Each row below holds a small network's activations on one input, seen along a few directions.
Each table varies a few parts of the input and shows all the possible inputs, shuffled.
Descriptions start from the smaller parts, as in this example, which fits no table here: line(6) and (point or ring(11) or (values(3) and ring(8))).
Shared parts are said once, and a part with two or three values counts as separate values.
In the rows, 128 means zero.

Other details of the inputs shift rows strongly along two fixed directions, in all tables alike. That doesn't count.

Rows:
R1: [139 150 113 139 145 114 144 144 140 191 135  89 102 108]
R2: [184 136 103 141 142 101 138 143 158 227 149  78 108  97]
R3: [154 134 158 115 135 163 161 118 112 152 147 161 102 123]
R4: [113 121 159 125  99 167 141 135 109 101 128 169 138 146]
R5: [131 144 108 143 143 102 124 147 152 160 127  77 113 107]
R6: [109 117 145 120 121 157 117 111 117  50 120 169 143 150]
R7: [ 97 132 102 147 129  88 109 141 143  86 112  96 145 131]
R8: [137 127 165 117 121 170 149 113 117 143 145 175 110 131]
R9: [115 121 154 114 116 164 138 119 111 109 137 177 131 135]
R10: [163 110 145 121 113 161 148 128 125 178 152 149 113 139]
R11: [141 132 159 125 116 167 150 135 107 169 144 162 114 125]
R12: [128 145 100 149 152  83 126 137 146 166 129  82 122  98]
R13: [129 135 125 144 138 122 121 128 140 145 130 113 124 111]
R14: [123 146  98 131 155  91 130 135 130 125 125 103 134 108]
R15: [133 145 105 128 154 108 134 126 127 144 131 102 117 109]
R16: [120 117 163 131 108 173 122 126 118 103 130 166 128 148]
R17: [128 121 122 100 118 125 122 124 117  99 101 136 141 143]
R18: [148 131 115 109 135 104 128 123 133 136 108 108 123 127]
R19: [117 112 136 102 113 134 113 111 114  67 101 146 151 164]
R20: [ 81 128  75 155 140  60  83 137 147  68 101  78 155 127]
R21: [ 73 112 122 140 107 126  89 122 117  33 106 142 162 161]
R22: [134 140 124 133 147 115 125 124 141 144 137 111 121 110]
R23: [121 127 146 134 122 147 131 120 117 128 137 142 127 129]
R24: [131  93 146 115  97 160 128 132 118 110 138 171 145 155]
R25: [143 138 147 128 130 152 155 132 119 190 144 145 111 107]
R26: [182 141 147 104 136 141 150 121 128 189 126 125 105 124]
R27: [130  95 130 128 105 131 118 128 132  99 134 143 143 151]
R28: [ 81 133  70 148 149  58  90 125 147  72 109  71 158 117]
Each input here is: line(4) and (values(2) or line(5)).
Changing only the line(4) part turns R23 into R12. The same change can be made to R19. Which row results?
> R18
A walk changes only the line(5) part. It starts at R5 and steps to R16. List the rest of the walk in order.
> R13, R22, R6
Change only the values(2) part in R2. List by row number the other rows that result.
> R26
Which other rows agree with R9 in the line(4) part? List them by row number.
> R4, R11, R14, R17, R24, R25

Rows:
R29: [122 145 128 121 131 109 138 133 118 143 113 130 136 118]
R30: [177 120 153 126 118 158 145 147 133 175 151 144 102 140]
R31: [149 140 145 111 130 144 159 139 103 194 132 148 121 123]
R32: [148 148 112 119 139 120 152 155 125 206 136 116 108 103]
R33: [142  92 178 100  82 195 142 130 112  90 134 193 136 173]
R34: [173 118 154 131 114 163 139 130 135 178 142 142 103 134]
R35: [130 148 144 115 136 153 159 122 112 149 135 153  93 114]
R36: [105  92 134 138  96 140 103 128 129  56 124 143 147 176]
R37: [142 151 163 127 123 157 139 131 124 184 143 143 114 104]
R38: [141 146 169 125 135 175 142 124 111 176 143 152 110 107]
R39: [ 84 124  81 134 120  95 108 143 115  96 113 104 156 132]
R40: [106 127 143 112 103 151 133 131 112  91 116 173 138 139]
R41: [114 140 123 133 124 114 139 147 138 125 124 118 132 116]
R42: [133 112 103 136 139  95 122 121 142 123 157 133 150 102]
R43: [157 124 190 104  99 191 131 110 118 142 138 178 121 142]
R44: [ 88 124 119 156 107 119  96 130 129  50 108 130 158 137]
R45: [146 115 155 107 102 156 142 128 132 112 127 156 131 145]
R46: [145 140 118 133 150 127 125 107 135 131 129 105 116 127]
R47: [116 126 174 127 108 178 125 128 119 139 138 172 126 133]
R48: [129 167 133 139 163 120 132 124 133 180 147  97 102  90]
R49: [127 120 150 128 120 140 116 112 146 162 132 122 117 136]
R50: [178 143 113 137 155 122 136 126 139 196 132  88 104 101]
R51: [ 97 138  94 159 142 101 101 131 130  87 108  95 147 115]
R52: [123  87 184 130  82 201 127 102 121  98 133 189 121 177]
R53: [120 118  91 115 130  78 101 129 128  93  95 101 169 148]
R54: [165 124 152 104 132 139 147 115 112 157 116 143 110 128]
R55: [146 143 116 128 154 122 133 119 141 130 134 109 116 134]
R56: [ 87 125 119 152 113 111 102 144 134  45 114 131 156 144]
R57: [113 161 100 150 165 100 132 133 139 130 134  92 117 113]
R58: [100 122 108 116 132 111 113 111 139  39 105 117 152 151]
R59: [125  97 172 106 122 190 143  89  98  78 176 221 131 142]
R60: [161 114 138 120 148 153 153 113 118 171 175 168 119 100]
R61: [124 130 126 155 122 129 123 144 133 142 131 122 122 121]
R62: [119 127 108 111 134 107 115 112 131  75 107 120 128 137]
R63: [136 101 111 135 136 112 126 127 140 139 164 146 142 110]
R64: [124 153 132 143 146 146 140 115 121 141 139 125 110 115]
R65: [105  91 145 101  88 155 113 105  89  57 107 170 171 189]
R66: [102 137  83 171 143  72 113 159 147 143 133  66 126 114]
R67: [126 118 161 122 104 172 152 149 114 131 140 168 124 139]
R68: [105 110 109 119 123 111 108 123 138  43  97 120 160 148]
R69: [ 98 133  93 173 137  86 111 138 151 149 124  75 122 112]
R70: [137 121 163 111 123 165 113 108 119 110 123 151 132 138]
R71: [134  95 137 134 127 145 146 110 130 168 178 164 121 118]
R72: [137 166 119 129 162 120 168 134 137 189 143 100  95  94]
R73: [133 115 139  99  99 146 125 120 122  88 112 165 140 153]
R74: [104 148  74 144 166  39 111 140 137 126  91  60 138  91]
R75: [ 98 135 104 124 133 110 120 133 121  90 103 126 138 119]
R76: [101 138 105 134 154  82  82 109 149  74 112  78 142 126]
R77: [137 126 136 125 125 125 106 125 147 146 125 116 132 129]
R78: [133 127  66 125 133  72 112 139 135 149 117  66 140 124]
R79: [120 113  92 113 117  98 101 137 133  85 104 115 156 147]
R80: [143 157 132 132 161 101 158 130 124 190 131 103  86  90]
R81: [111 110 143 111 121 119 112 103 114  42 100 146 137 156]
R82: [151 130 121 130 143 125 128 131 139 130 125 115 122 131]
R83: [137 128 143 129 115 156 164 149 115 187 152 133 109 121]
R84: [112 136 100 129 135  97 132 136 106 158 119  99 143 124]
R85: [ 94 126 102 160 128  92 101 159 141  83 121 104 146 134]
R86: [128 100 130 119  99 142 129 133 122 108 131 130 139 156]
R87: [ 90 121 166 137 107 164 118 117 126 129 133 158 126 140]
R88: [138 121 141 103 113 125 128 114 118 107 106 149 144 149]
R89: [ 88 135  96 139 139  95 118 140 137  78 105 100 151 118]
R90: [142 160 109 151 164 110 144 149 139 184 137  92 106  96]
R91: [167 143 102 111 152 104 142 131 139 185 119  96 106 102]
R92: [177 133 149 130 118 153 142 124 134 177 139 132 106 123]
R93: [179 143 128 133 138 117 144 144 151 192 143 104 102 115]
What is each input in this table made of?
> line(5) and (point or (values(2) and line(6)))
Changing only the line(5) part turns R88 into R65. The same change can be made to R29. Which row results?
> R84
Changing only the line(5) part turns R39 into R32. The same change can be made to R49. Which row results?
> R77
Change only the values(2) part in R40. List by row number the other rows that result.
> R73
Change only the values(2) part in R35. List by row number the other rows that result.
> R62
Change only the line(5) part in R66. List by row number the other rows that result.
> R56, R57, R85, R90
A walk changes only the line(5) part. It starts at R86 and steps to R33. List the rest of the walk in order.
> R45, R68, R58
